A small network was trained on invented records. Each row is its activation on one of them, seen along a few directions.
After each row come some of the record's fields: FOSUZ, PUGUB, BEGOP, VIVI, MIZO, SERON, GIDI.
Not every record has every field; a missing one is left out.
The largest differences between rows may come from other fields.
Strong random noise was added to every row along 15 fixed directions; ignore it. To show where, here is one row again and again, with new noise each time:
[  18  -94   27   25  -68 -198 -346  -49  395   60  454   26   34  -29
   33 -156  195  139  -16 -213  145  215  -47  122 -154   70   23 -127]
[ -92   96 -204  299  -62  130 -116 -164  -21 -486 -103   36  303 -126
 -256   64 -325   21 -203  181  133  -24  488 -179  391  -95 -370 -289]
[-124   66    7 -116 -130  156 -180  -45   34  253  -37 -139 -310   31
  238   12  217 -106  -65   71 -121  -66 -406  188 -109  211   80  -40]
[ -77  156 -118 -133  332 -313   29 -220  135  322   76  -43  -19  263
  391  108  271  123   77   96 -401 -408 -575 -283  -78  212   91  523]
[ 388  -24  142 -177   80   32  -75  -90 -247  -56  134  -79  105 -258
  195  328  518 -159  208  179 -303  270  432   15  118   54  202   62]
[  92  259 -114 -218  131  292  192 -316 -357  -46 -612 -202  237  -93
   -2  189  186 -177  303  389  113  133 -501    4  -50  123  160  592]
[-107   57  239   95 -152  326  210  -79   60  134 -159 -257 -214  -44
  162  -48  -94 -123  -88  408  509  122 -349  -77  220  -27  338  198]
[ -94   43 -109  -82 -123 -694 -213 -301  153   84  452   71  -65 -194
  506  285  201  -49  180  -77   15  -29   23  -37  477 -121  200   48]
[ -33  -80    7  252  152  -36  207  -69   50   76  -11   58  -48   21
  177  -96 -148  -53  -84  -82 -172   -5    6 -103   53 -184  357  158]
[  36  -14  167  194  -85 -124 -296 -154  132 -205  344   39  139    0
  220  -42   89   14  -13   37  -50   -1   52   25  -66  115  -13 -185]
[ 309   27  220 -125 -367   80   37   55 -351 -358   22   56    3 -162
   33  319   47 -242  -31  -20 -241  211  -92  289 -196   94  151 -112]
[ 574  -62   57 -300  -80 -279   64   37   98  630   16  285 -358 -205
 -159  -58   89   27  234 -134 -273 -246 -141  152 -380  188  122  282]
[-228  104 -448 -193 -389 -168 -282   -4  251    1  203  377  205 -157
 -381 -380  109  189  154   68  462  -63  312   66  383  -53 -439  -35]
[-195  258 -142 -293   35  -57  156   11 -423 -158 -260 -176  241  128
   26  531  207  -28  236  456   23 -126  514 -204  657   -6  -24  105]
[ 238   87 -117 -294    4  -16  162   91 -412  216 -298 -141  270 -136
 -377  106  361 -276  604   79   48  577  413  228  -28 -209  121  232]
[-255  -70 -351  -83  -23  267    0   44 -116  -72 -355  151  157  128
    3 -591   68  -82  140  -76 -231  -62  -92  435  -98   44  279  -89]
[-105  -79  158  265   -7  -12 -324  -23  486  -40  392   60 -122   68
   55  -43 -161  371 -367  149  231 -388  472 -277  313  194 -191 -394]

[-483 -125  -18  -63  306  279  -37   71  175  173 -181  160  -94  284
  209 -111   85  464  -41  -72  367 -352  301  -29  215  185  526  157]
(FOSUZ leke; PUGUB fikuf; VIVI val)
[  11   48  -25  -29 -112 -444  100  -17  -87 -105  280  448 -221 -106
  202  597 -124   96 -336 -545 -361 -111 -154 -142    2 -125    6  261]
(FOSUZ ramaz; BEGOP beg; VIVI leki)
[  57  110  189   71   32  208  124   30 -237  364 -115 -118 -284 -232
  -54  611  153 -183   37  136  150  342  499 -261  215 -244  -23  266]
(FOSUZ leke; PUGUB nudo; VIVI kiv; MIZO febi; SERON nuz; GIDI varu)
[  47 -135  -77  131   11 -275   41  220  154   50  247   56  119  190
 -170 -356 -143   63    7   10 -253 -225  557 -148  206 -124 -259 -396]
(FOSUZ ramaz; BEGOP tok; VIVI leki)
[-110   10 -468    1  219 -124  -72   39   75 -128   75  210  150   -3
 -217  -68   20  122 -101 -332 -398 -105  205  -49   -8 -149 -228  -18]
(FOSUZ leke; PUGUB vadot; VIVI zol)
[-272   40 -233  203  138 -256  247  -36   20  -55 -115   -1 -110   37
  -62  283 -440    4 -192 -121  -10 -126  166 -275  439 -363    6   41]
(FOSUZ ramaz; BEGOP konak; VIVI kiv; MIZO febi; SERON mef; GIDI varu)
[  94   13  -68   80 -179 -474 -133 -350  173 -128  114  250  119 -286
   23   30 -221   17  116 -304  330  148 -416  110  -77 -113  -56  142]
(FOSUZ ramaz; BEGOP konak; VIVI leki)
[  90   20  202  329  199   70  233 -128 -187 -247 -146 -298  275  148
  108   -7 -210 -231   57  313  -57   34  113 -180   64  -75  154  -73]
(FOSUZ leke; PUGUB fikuf; VIVI kiv; MIZO dotib; SERON nuz; GIDI sofi)
[ 200  124 -320  130  118  393 -229 -333  109 -161   79  185   43 -355
  -65    6  155   47 -442  168 -369 -151 -154 -448   59  182 -677  199]
(FOSUZ leke; PUGUB fikuf; VIVI leki)
[ -24 -126  392   43 -286  -85  251  222 -206 -420  101  106  154  193
  165 -187 -143 -139  181 -125  172  254 -188  457 -314 -104  607  -80]
(FOSUZ leke; PUGUB nudo; VIVI kiv; MIZO dotib; SERON nuz; GIDI poda)
[-152 -187 -319 -239  232    8 -183  -31  319  -36  263   11   59  -72
  176 -107  420  259 -133 -368    6  324 -151   57   64    9  250   83]
(FOSUZ leke; PUGUB vadot; VIVI leki)
[ 278  -74 -120  -77    6   86 -182 -245  297  413  127  156 -135 -354
   92 -463  310  -10   61   46    5   59 -475  -23 -175  166 -103  309]
(FOSUZ leke; PUGUB fikuf; VIVI leki)
[-402  172 -261  360  228  -52 -201 -412  100 -297  -81   24  500  182
  119 -285 -111  156   39  237  143 -283   -7 -336  236   20 -355   54]
(FOSUZ ramaz; BEGOP beg; VIVI leki)
[ 102  -69 -205 -320 -113 -228  179  -76  159  345   79 -112 -365 -305
  167  191   14 -138  -78 -200  139  270 -530   28  270 -142  347  249]
(FOSUZ leke; PUGUB nudo; VIVI val)
[-160  186  120 -256  -74  -59 -128  198 -117  455 -163 -246 -218  208
 -194  606   69  102  102  -36  305   52   78  -19  -81  176 -218  -40]
(FOSUZ leke; PUGUB nudo; VIVI val)
[  46   74 -518   -4  431   15  141 -370  -31  111 -512 -258  -13 -265
   22   64 -126 -140   62  317 -171 -212  162 -241  564 -115  -24   38]
(FOSUZ leke; PUGUB nudo; VIVI kiv; MIZO dotib; SERON nuz; GIDI sofi)
[ -76  -34   33  317  170  157  419   87  120  256 -161 -130 -242  -22
 -106 -178 -361  -77 -115  219  194  -54  351 -279  384 -345  247  106]
(FOSUZ leke; PUGUB fikuf; VIVI kiv; MIZO febi; SERON mef; GIDI varu)
[-238 -264 -103  141   65  -65   38  142  116 -218  -43 -192  -20   72
  115 -102 -344  -51 -118 -212   59  163  545  233  437 -218  468 -698]
(FOSUZ leke; PUGUB nudo; VIVI kiv; MIZO febi; SERON nuz; GIDI varu)
[-121   21    6   55 -214 -344   28  134  150  228  127  -11  -92  164
  -48 -162 -269   48  -31  109  150 -222  -47 -188  235  -33 -303 -191]
(FOSUZ ramaz; BEGOP tok; VIVI leki)
[  35 -224   50   93  -99 -146   43   69  -68 -458  -32  238   -2  -28
  193 -223 -313  -79  -15 -356 -278 -208   79  506 -138  -53  468 -395]
(FOSUZ leke; PUGUB vadot; VIVI zol)
[-386 -145  -88  -84   45  277 -126   63   -5 -355   -6 -155   86   72
  317  -19  231   85 -216   67   44  116  330   95  441   23  209 -357]
(FOSUZ ramaz; BEGOP tok; VIVI kiv; MIZO dotib; SERON nuz; GIDI poda)
[-144   -6   10 -140  -28  -98 -351  -89  503  211  240 -205 -464 -102
  173  312   49  241 -274 -206  393  -80 -238   80   94  161   54 -164]
(FOSUZ leke; PUGUB vadot; VIVI zol)
[   4  169  432  557  121   76 -333 -157  193 -118  351  -98  116  248
   19  205  -59   89 -182   28  -35   18 -211 -292 -627  165 -440   45]
(FOSUZ leke; PUGUB nudo; VIVI kiv; MIZO febi; SERON mef; GIDI varu)
[ -81  108 -109   73  -43 -640 -126 -354  274   81   92  -68  125  -78
  -18   79 -273    5  283 -112  519    1 -319  -10  139 -156  -29   84]
(FOSUZ ramaz; BEGOP konak; VIVI zol)
[  85   50  115   33    2 -343   37 -156 -115  351  -59  126  -23  -62
  141  141   13  -32  400  116   48 -223  227 -127  123  -28  -13  191]
(FOSUZ leke; PUGUB nudo; VIVI leki)
[ 251    2  -46 -223  258 -159  -92 -134  243  411   91 -156 -243 -121
   77  238  235   67   65   19  -74 -120 -147  -93   -4  145   46  186]
(FOSUZ leke; PUGUB nudo; VIVI zol)
[ -31   -5 -199    8  248  348   22   81   17  -53 -207  -94    6  136
 -174 -109   21   75 -288 -118 -434  -61 -214  -37 -272  148 -242  -33]
(FOSUZ leke; PUGUB fikuf; VIVI leki)
[ 157   75 -172 -169   50 -272 -299 -228  -35  244 -165  236   19 -269
 -261  163  140   15  396 -320   88   96  -57  215 -379   60 -264  272]
(FOSUZ leke; PUGUB nudo; VIVI kiv; MIZO febi; SERON nuz; GIDI varu)
[ 215   10 -236   -1   14  152  171  -85 -212  289 -324  141 -166 -347
 -123 -318   98 -365  213 -120 -331  204 -302  250 -294 -192   62  323]
(FOSUZ leke; PUGUB fikuf; VIVI leki)
[  71 -233 -392 -237  485  684  181   70  -86 -155 -508 -347   73  -66
   25  -57  204  -73 -276  -36 -428  335  142  118  204   67  457 -141]
(FOSUZ leke; PUGUB nudo; VIVI kiv; MIZO febi; SERON nuz; GIDI varu)
[ 160   87  162 -216 -452 -583    0   19   33    7  346  260 -139  -35
   39  421 -191  103   31 -183  227 -197 -101    2  116   76   59    7]
(FOSUZ ramaz; BEGOP beg; VIVI leki)
[ 247 -101  358  210  -95  195  -51 -182  185 -341  101 -194  -45 -113
  177 -109 -284   -8 -276  252  187  -65 -369  -31  -53  236    4 -293]
(FOSUZ leke; PUGUB nudo; VIVI leki)
[-354   13   40 -219 -418  305   14  485   98  -10  222  291   -7  417
 -185 -640  229  184  -81  137  181 -217 -338  160 -307  195 -224   66]
(FOSUZ leke; PUGUB vadot; VIVI kiv; MIZO dotib; SERON nuz; GIDI sofi)
[ 255 -102  311 -341 -262 -278  424  337 -193  158 -161 -113 -147   85
  -38  101 -251  -76  255   90  173  -74   -5  219   54   36  431 -120]
(FOSUZ leke; PUGUB vadot; VIVI val)
[ 291    4 -304  -64   15   95  -89 -100   12  204  -39  156 -221 -339
 -116   28   31 -105 -215  -31 -463 -152   51 -124   80   30 -322  -25]
(FOSUZ ramaz; BEGOP konak; VIVI val)
[ -37  -64   67  -48 -382 -219  -40  -47   55 -236 -134  378 -113 -194
  -74  -50 -461  144   30  -59  497 -373   26  207  154   76   10 -143]
(FOSUZ leke; PUGUB vadot; VIVI kiv; MIZO febi; SERON nuz; GIDI poda)
[-349 -118  -52  395  289 -224  362  165   36   51 -115 -445  146  507
  134 -462 -432 -186   69  276 -164 -232  349 -210  426 -308  154 -436]
(FOSUZ leke; PUGUB vadot; VIVI kiv; MIZO dotib; SERON mef; GIDI sofi)
[ 126   37  169  -26  -78 -203 -110  -65 -395  -65   19  601    6 -175
  171  394  147   25  327 -236 -283 -218  532  121 -169    8  183  192]
(FOSUZ leke; PUGUB nudo; VIVI kiv; MIZO fen; SERON fenam; GIDI poda)
[  -2   27  306  210  -93  154  -56 -134 -270  287 -127 -138 -356 -220
  402  139   96 -349  150  455  -18  -58  361 -118  347 -102   64  -95]
(FOSUZ ramaz; BEGOP tok; VIVI kiv; MIZO febi; SERON mef; GIDI varu)
[-282  104   27  294  -60 -152  208   59  146  119  -84 -158    2  484
  -49 -431 -483 -119   75   30   90 -265 -666  121 -334  -73   86   -2]
(FOSUZ leke; PUGUB nudo; VIVI zol)

Here are new rows. What are their fields?
[ 159   16 -147 -468   -6  307   22 -156   56 -431 -369  175  155 -268
 -102  -22   58  299  -20  194  383 -194 -300  132   89  358  104  295]
(FOSUZ leke; PUGUB vadot; VIVI kiv; MIZO febi; SERON nuz; GIDI varu)
[  -3    4  101  126    1   32   74  267  133  219  292 -438    7  309
 -166 -138  111 -119 -116   79 -131  357  -79 -121 -141  -87 -182 -180]
(FOSUZ ramaz; BEGOP beg; VIVI leki)
[-142   85   29 -148  -19 -206  103  262 -335  151 -179  155   44  256
 -160  200   89   13  423 -223  -39  -57  280  247 -249  -90  156  150]
(FOSUZ leke; PUGUB vadot; VIVI zol)
[ 185    2  -49 -282 -134 -267 -337 -196  -92  597 -163   86 -375 -117
  380  -11  142 -113  265   90 -443 -610  -79  254   -4  432   -4 -279]
(FOSUZ ramaz; BEGOP beg; VIVI val)
[-268   36  -95  -17 -104 -182  293  240 -201 -622  211  184  201  411
  217  147 -163   60 -356 -125 -609 -408 -135 -150  144  -56   18  -61]
(FOSUZ ramaz; BEGOP tok; VIVI zol)
[ 142    6  128  279 -181  -61  282  149 -115  -63  205  173  256  187
   51 -657 -120 -242  162  316 -369 -182  -12  -80  -63 -117  -49   -5]
(FOSUZ leke; PUGUB fikuf; VIVI leki)
[ 585 -184  376 -295  -51 -285  192  156  349 -121  375 -195  101   83
  -18  -55  -95  299 -123  330  219 -116 -289 -249   82  342   62  -86]
(FOSUZ ramaz; BEGOP tok; VIVI leki)
[ -99   10  505  134 -237  319 -272   54  -53  -81  277  380 -156    9
  206  214  248  221 -114  -31  208 -128  240  -12 -243  217  -51   96]
(FOSUZ leke; PUGUB nudo; VIVI leki)
[-126  -36  122  -62 -332 -436   50   42  -12 -193  238 -303   64  244
  316    4 -141 -245   80  -51  141  210 -458  225   73  -65  328 -311]
(FOSUZ ramaz; BEGOP tok; VIVI kiv; MIZO dotib; SERON mef; GIDI sofi)
[ 234 -145  -79 -310   32  163   30  258   92  466  252  181 -356 -156
   44 -428  569  -77    3    1 -554  -59    0  115 -141   52  -87  113]
(FOSUZ leke; PUGUB nudo; VIVI leki)
[-148   16 -140   12   68   12  -47  -43  292  308 -123   58   50   39
 -320 -221  -52  174  210 -345  617  279 -322  175 -392 -126  176  375]
(FOSUZ leke; PUGUB vadot; VIVI zol)
[ 209  -21  305  100  134  117  356  192 -184   78   13 -424  269  232
  -16 -199   64 -253  165  441 -142  274    9 -203  -69  -73   43    8]
(FOSUZ leke; PUGUB nudo; VIVI val)
[-275   93  -79  257  169  318 -140 -133   43  156 -130  252 -137  -29
  -50   23  -25  155 -227 -105  -19 -211  -51 -244 -189   15 -360  300]
(FOSUZ leke; PUGUB nudo; VIVI val)
[ -49   95 -212   21 -232  151 -110 -255  -35   13 -188  123   23 -300
  -54 -337   98 -206  136   58  156  160 -502  152 -130  -79 -271  244]
(FOSUZ ramaz; BEGOP tok; VIVI leki)
[ -51  129  -21   77 -275 -446  154   87  -38  128  198    5  -81  -34
 -148   34 -155 -228   98 -195    6  237 -377  -16 -155 -333 -319  146]
(FOSUZ leke; PUGUB vadot; VIVI leki)
[-371  230  -93 -136  -26  224  -14  -30 -193 -418   94  249  382  105
   92  109  465  125   76   80  122  135  -98 -113   11    1   10  549]
(FOSUZ leke; PUGUB fikuf; VIVI kiv; MIZO febi; SERON mef; GIDI varu)
[ -73  -34  -83  109 -479 -446  -34   56 -230  -97  118  199  174  -54
  -79 -193 -239 -318  354 -383   50  365   54  480 -144 -297  108 -248]
(FOSUZ leke; PUGUB fikuf; VIVI val)
[ 299   39  267  169 -140  102   96 -136   29   99   86    1  -15 -167
   76 -191  -99 -149   25  396  163  -53 -164 -197   15   65  -20  139]
(FOSUZ leke; PUGUB fikuf; VIVI val)
[-321   40  -42  219   93  503  193  -10  -72   15 -272   30   12  -62
 -115 -122   14   48  -74  190  497  267  213 -240  256 -295   30  361]
(FOSUZ ramaz; BEGOP tok; VIVI leki)
[-174   19   62  -69  413  147  -93  -16  199   61  141  -31  356  324
  246 -507  549  280  279  456   -7 -290  148 -248   23  228    1  321]
(FOSUZ leke; PUGUB vadot; VIVI kiv; MIZO febi; SERON mef; GIDI varu)
